Here are a small network's activations along a few directions, averaged over the inputs that share one value of a field.
Related values have similar rows: they may be neighbours, one step apart, or belong to one group.
(in the rows, 500 means zero)
Strong random noise was added to every row along 3 fixed directions; ignore it. To show where, here is one row again and again, with new noise each time:
[419 491 610 510 505 500 485 496 478 454 547 419 520 458 516 501 259 517]
[440 465 617 422 509 447 493 474 431 495 515 382 562 574 501 466 433 451]
[587 406 542 472 440 524 467 496 354 456 509 510 546 553 489 394 639 420]
[517 503 561 471 505 566 516 545 527 452 505 414 503 452 528 520 300 502]
[792 421 437 417 428 666 520 594 438 441 434 525 506 525 510 421 729 396]


Field Y:
y5: [379 646 501 501 620 528 578 577 650 548 480 417 472 508 463 553 442 597]
y9: [719 532 343 549 436 644 559 595 554 473 464 631 447 462 529 470 635 527]
y6: [510 426 567 474 435 437 469 438 372 519 484 493 542 570 499 428 637 405]
y15: [287 452 639 521 521 409 445 415 478 501 489 377 499 501 516 497 287 473]
y17: [596 589 361 582 516 562 542 544 619 537 498 643 432 331 556 611 499 587]
y11: [494 535 497 609 517 484 494 540 523 567 598 587 492 283 526 630 297 655]
y4: [770 458 391 394 458 630 513 568 563 451 415 512 460 421 579 552 506 399]
y13: [496 439 446 393 498 385 456 359 507 476 415 502 496 691 481 440 742 375]
y19: [340 544 534 419 543 297 511 433 437 563 582 465 603 633 482 506 536 555]
y1: [350 687 559 356 664 449 645 593 753 654 438 220 498 575 493 664 267 581]
y10: [568 512 433 441 499 568 546 497 632 462 395 434 445 552 537 524 494 448]
y18: [372 553 491 458 565 531 500 475 662 487 424 382 438 583 476 544 414 471]
y8: [442 423 510 440 480 408 465 379 424 415 464 492 548 746 450 335 737 392]
y12: [540 430 549 498 442 551 451 513 402 436 532 499 541 498 499 441 523 448]
y16: [579 418 445 451 419 470 460 436 337 509 498 563 546 691 468 374 866 367]
y3: [407 570 518 506 618 422 550 530 545 629 510 437 503 500 447 567 562 548]
y14: [439 647 564 305 665 460 638 622 627 664 459 247 545 582 481 616 455 543]
y7: [471 543 515 345 537 372 564 472 517 645 447 427 569 631 494 574 637 465]
y2: [569 499 452 354 539 407 530 485 560 617 434 507 525 532 517 609 542 486]
Y is arranged as a tree with 6 forks.
List every value one step from y3, in the order listed. -> y1
List every value one step from y15, in the order listed. -> y6
List every value one step from y2, in the order listed. -> y7
List every value one step from y19, in the order listed. -> y9
List every value one step from y10, in the order listed. -> y13, y18, y8, y16

Field C:
c9: [421 468 505 490 508 447 492 432 534 474 467 490 498 620 484 445 446 486]
c1: [553 533 424 596 462 484 547 531 433 547 556 644 513 493 468 467 677 631]
c8: [798 306 483 554 432 612 423 577 253 428 581 681 569 393 479 364 783 440]
c5: [630 657 455 410 578 545 662 655 735 662 463 405 461 298 596 783 148 638]
c2: [260 700 523 440 634 345 583 512 657 719 474 376 496 536 479 671 428 572]
c3: [339 609 541 430 666 474 595 549 729 591 415 320 494 557 462 614 359 525]
c6: [891 604 213 194 498 764 663 683 805 447 204 475 447 638 541 564 866 368]
c4: [543 538 604 367 532 582 565 580 601 535 450 252 477 480 564 584 181 475]
c7: [507 564 571 362 571 615 579 544 753 404 422 191 460 400 599 695  56 452]
c10: [337 546 541 374 552 488 441 417 613 400 502 305 452 610 557 507 204 448]
C is arranged as a line.
Going along C from c8 by way of its neighbour c4, in what order are c9, c2, c6, c10 met? -> c10, c9, c6, c2
List every value one step from c5, in the order listed. -> c1
